These are the activations of a small neural network, seen along a few directions. Each row is one input.
Each table varies a few parts of the input and shows all the possible inputs, shuffled.
Descriptions start from the smaller parts, as in this example, which fits no table here: one of 2 separate values, together with either a single point or one of 9 places around a ring or (one of 6 places along a line, together with one of 8 places around a ring).
Shared parts are said once, and a part with two or three values counts as separate values.
(in the rows, 128 means zero)

Other details of the inputs shift rows strongly along two fixed directions, in all tables alike. That doesn't count.

A family of inputs:
r1: [130 188 101 138  92  55 104 126 156 144 117 134 111  99]
r2: [132 196  78 157  97  67 128 140 127 135 133 132 149 121]
r3: [145 203  70 148  89  89 135 141 126 119 130 131 131 133]
r4: [137 204  76 155  99  78 129 145 124 132 139 127 134 130]
r5: [ 43  83 155  36 143 206 104 122 112 131 170 140 160 114]
r6: [151 191  74 135  92 101 105 143 157 108 107 125  87 101]
r7: [142 197  80 137  93  89 112 133 149 112 124 169 110 112]
r8: [151 207  85 152  99  91 104 144 122 130 109  99 122 123]
r9: [120 185  96 144  93  49 105 120 146 135 136 172 125 109]
r10: [212  30 216 214 207 136 185 116 156 138 100 142  74 154]
r11: [209  23 217 214 205 123 184 109 158 141  95 147  89 144]
r12: [ 53  75 137  29 136 221 107 125 116 106 163 139 147 120]
r13: [ 48  81 165  42 132 187 104 122  87 147 147  81 181 133]
r14: [229  37 205 221 196 151 191 114 123 122  84 118  93 183]
r15: [148 194  56 148  90  93 130 143 127 109 133 127 120 134]
r16: [150 199  87 134  90  96 110 139 157 120 104 130  96 100]
r17: [ 57  86 157  46 138 205 103 127  91 139 141  79 184 122]
r18: [ 70  84 137  41 131 232 105 129  87 113 137  73 154 132]
r19: [ 39  76 157  38 141 194 104 115 115 133 165 145 174 104]
r20: [193  22 211 228 198  99 211 109 122 147 124 150 121 189]
Each input here is: one of 4 separate values, together with one of 5 places along a line.
Question: The inputs of r14 and r13 match in every part but the place on the line of 5. If r16 is changed in the same way as r14 into r13, which row does it become?
Answer: r1
Question: Which other rows does r17 become when the choice among 4 separate values takes its other values? List them by row number.
Answer: r2, r11, r19
Question: Which other rows does r8 become when the choice among 4 separate values takes its other values? List them by row number.
Answer: r4, r5, r10

A family of inputs:
r21: [153 144 101 156 124 116 149 135 125 118 131 125 126 144]
r22: [148 148 131 152 128  99 118 127 131 140 111 119 127 124]
r23: [146 146 128 154 120  92 131 129 122 140 112 106 136 135]
r24: [154 144 114 146 122 123 128 124 139 111 120 149 103 127]
r25: [155 146 115 146 125 125 140 143 148 122 115 125 101 120]
r26: [149 147 122 157 126 103 119 124 119 129 118 137 135 138]
r27: [156 145 106 149 125 127 141 139 137 108 125 143 110 135]
r28: [ 89  44 184 108 170 150 155 108 127 141 166 176 151 137]
r29: [110  60 169 116 163 181 156 124  95 131 148 110 152 163]
r30: [152 139 126 140 124 111 115 128 151 125 107 133  97 117]
r31: [ 19 174  97  31  83 120  85 131 137 149 176 141 170  76]
r32: [154 138 117 143 123 113 116 124 139 112 116 151 105 130]
r33: [109  58 176 114 157 171 145 116  92 134 135 114 163 161]
r34: [113  50 176 109 163 183 128 113 112 120 131 135 137 140]
r35: [153 145 123 143 123 120 127 128 151 124 110 131  95 113]
r36: [147 140 127 149 125 106 115 126 143 128 106 127 109 113]
r37: [ 50 185  72  34  79 161  93 147 113 133 155  80 164  95]
r38: [147 149 120 156 124 102 142 138 124 140 123 102 123 136]
Question: Describe the family of inputs behind these rows.
Answer: one of 2 separate values, together with either a single point or one of 8 places around a ring
Question: The inputs of r23 and r33 match in every part but the choice among 2 separate values. If r35 is changed in the same way as r23 into r33, which row does it become?
Answer: r24
Question: Which other rows does r25 become when the choice among 2 separate values takes its other values? List them by row number.
Answer: r27
Question: Which other rows does r37 become when the choice among 2 separate values takes its other values? List them by row number.
Answer: r21

A family of inputs:
r39: [ 80  63 169  69 153 196 117 117 116 129 146 121 137 125]
r40: [125 149 111 123 115 122 117 132 120 129 124 112 138 124]
r41: [ 84  64 165  67 153 204 119 123 116 122 141 125 146 126]
r42: [170 106 141 178 147 100 156 122 145 126 120 151 107 138]
r43: [120 147 119 112 112 127 112 124 136 125 121 134 125 112]
r44: [170 109 142 180 149 104 156 124 146 129 121 150 105 136]
r45: [120 145 117 124 122 120 124 130 137 131 136 137 131 115]
r46: [122 148 114 117 116 126 120 136 129 129 124 112 127 123]
r47: [123 152 110 116 112 133 123 135 124 126 130 116 126 125]
r48: [179 114 143 179 146 114 158 129 138 127 110 128 102 146]
r49: [124 153 105 122 114 130 118 133 118 124 128 119 136 129]
r50: [169 115 147 183 151 101 153 126 143 133 119 151 110 136]
r51: [124 147 114 120 116 123 119 133 126 131 124 110 131 123]
r52: [136  37 195 144 177 154 162 110 123 135 133 144 129 156]
r53: [115 141 113 120 113 110 123 127 132 127 135 140 130 122]
r54: [117 143 124 125 118 107 119 125 129 134 135 139 137 126]
r55: [121 148 114 124 114 122 117 133 122 129 124 110 135 123]
r56: [119 147 123 127 122 109 121 128 129 136 134 139 134 121]
r57: [123 153 105 120 112 130 118 135 119 120 129 117 133 129]
r58: [123 153 108 116 113 132 120 134 121 121 129 117 130 127]
r59: [123 152 109 125 115 126 117 131 118 125 126 117 137 127]
Question: Describe the family of inputs behind these rows.
Answer: either one of 3 separate values or one of 8 places around a ring or one of 10 places around a ring
Question: A walk changes only the place on the ring of 8. It starts at r42 and steps to r44. List the rest of the walk in order.
Answer: r45, r50, r56, r54, r52, r53

A family of inputs:
r60: [133 216  59 134  75  59 121 140 168 120 137 163  94 100]
r61: [223 147 120 221 143 100 160 134 141 108  97 146  76 157]
r62: [110  97 161 111 140 130 133 120 146 142 134 136 116 116]
r63: [109  96 160 117 142 127 128 118 138 144 137 137 127 119]
r64: [124 216  58 140  80  58 111 138 152 124 142 163 117 103]
r65: [130 111 146 120 144 159 131 138 129 136 117  94 130 117]
r66: [120 221  82 144  84  43  92 130 136 147 129 148 142 102]
r67: [128 106 127 126 141 159 153 136 122 125 133 105 144 132]
r68: [129 107 148 122 132 144 124 122 103 128 119  96 133 153]
r69: [126 107 145 123 141 150 138 133 125 140 119  86 142 122]
r70: [113  96 160 105 136 132 136 120 153 141 134 136 106 115]
r71: [138 119 130 122 144 178 139 136 120 116 130 119 122 134]
r72: [202 133 129 229 149  52 168 124 156 128 119 182  96 146]
r73: [ 51 188  65  37  69 158  80 138  89 112 155  95 167 124]
r74: [136 120 148 119 144 169 125 134 123 132 116 100 120 124]
r75: [134 118 149 118 140 166 120 131 119 126 114 104 115 134]
r76: [123 100 144 124 134 137 137 126 111 139 119  89 148 139]
r77: [123  98 146 125 131 134 132 122 103 134 118  91 145 147]
r78: [134  88 153 114 141 149  95 109 151 112 100 152 106 102]
r79: [106 105 168 129 147 118 123 114 115 153 138 145 163 131]
r80: [135 115 149 117 136 159 119 128 112 127 115 102 120 145]
r81: [121 219  79 138  85  47  94 134 147 143 126 143 127  97]
r82: [125  98 127 127 134 146 151 129 108 124 133 107 149 149]
r83: [125  97 129 127 131 143 146 125 100 119 132 109 147 156]
r84: [107 103 151 132 147 127 138 118 112 137 154 165 165 142]
r85: [132 110 129 123 144 168 146 141 126 121 132 113 132 127]
r86: [ 32 181  75  26  76 144  90 138 132 124 172 137 151  87]
r87: [109 100 146 128 147 130 140 119 118 135 154 163 155 138]
r88: [225 142 121 222 140  92 160 131 135 109  98 144  80 169]
r89: [136  87 136 117 141 159 110 112 148  96 114 171 108 112]
Question: The inputs of r65 and r85 match in every part but one. If r68 is changed in the same way as r65 into r85, which row does it become?
Answer: r73
Question: Describe the family of inputs behind these rows.
Answer: one of 2 separate values, together with either a single point or one of 6 places along a line or one of 8 places around a ring
Question: A walk changes only the place on the line of 6. It starts at r70 and steps to r62. List the rest of the walk in order.
Answer: r63, r81, r66, r79
Question: Which other rows does r80 become when the choice among 2 separate values takes its other values? List them by row number.
Answer: r88

A family of inputs:
r90: [111 171  97 110 103 128 112 137 115 126 134 112 138 125]
r91: [176 138 135 193 137  69 147 124 157 136 116 160 101 126]
r92: [ 79  64 161  53 143 208 116 116 125 117 139 125 132 116]
r93: [142  39 202 152 179 138 163 110 132 143 130 144 123 151]
r94: [ 97 161  99 108 103 106 111 129 123 129 145 140 146 118]
r95: [112 165 103 109 105 125 104 134 115 130 124 107 143 120]
r96: [116 171  93 107 101 128 117 141 121 123 131 107 135 123]
r97: [112 167 105 111 105 125 104 134 114 130 127 108 145 122]
r98: [191 146 120 195 132  89 155 134 135 126 108 129 103 149]
r99: [178 138 124 198 135  71 151 124 144 128 120 162 112 139]
r100: [ 95 161 109 103 105 105 107 129 135 137 140 138 136 105]
r101: [160  45 188 142 179 178 146 117 141 114 111 145  98 139]
r102: [151  41 187 161 184 152 172 114 129 131 134 156 128 153]
r103: [ 83  71 156  69 145 206 133 129 103 126 144  94 152 136]
r104: [115 166  93 108 102 130 113 140 122 124 126 101 135 118]
r105: [ 69  68 170  65 153 189 127 120 124 139 155 133 154 115]
r106: [185 144 126 194 135  91 147 128 130 127 107 132 109 148]
r107: [189 140 125 193 135  89 143 130 136 127 100 121 108 140]
r108: [115 167  96  98 105 135 100 135 144 115 130 136 106 104]
r109: [114 164  97 108 104 128 108 137 123 126 124 101 135 116]
r110: [ 98 161 102 110 101  99 111 127 121 132 144 137 149 124]
Question: Describe the family of inputs behind these rows.
Answer: either one of 3 separate values or (one of 2 separate values, together with one of 4 places along a line) or one of 10 places around a ring
Question: A walk changes only the place on the ring of 10. It starts at r97 and steps to r95. List the rest of the walk in order.
Answer: r107, r109, r104, r103, r96, r98, r90, r106
Question: A walk changes only the place on the line of 4. It starts at r102 and steps to r99. List the rest of the walk in order.
Answer: r94, r110
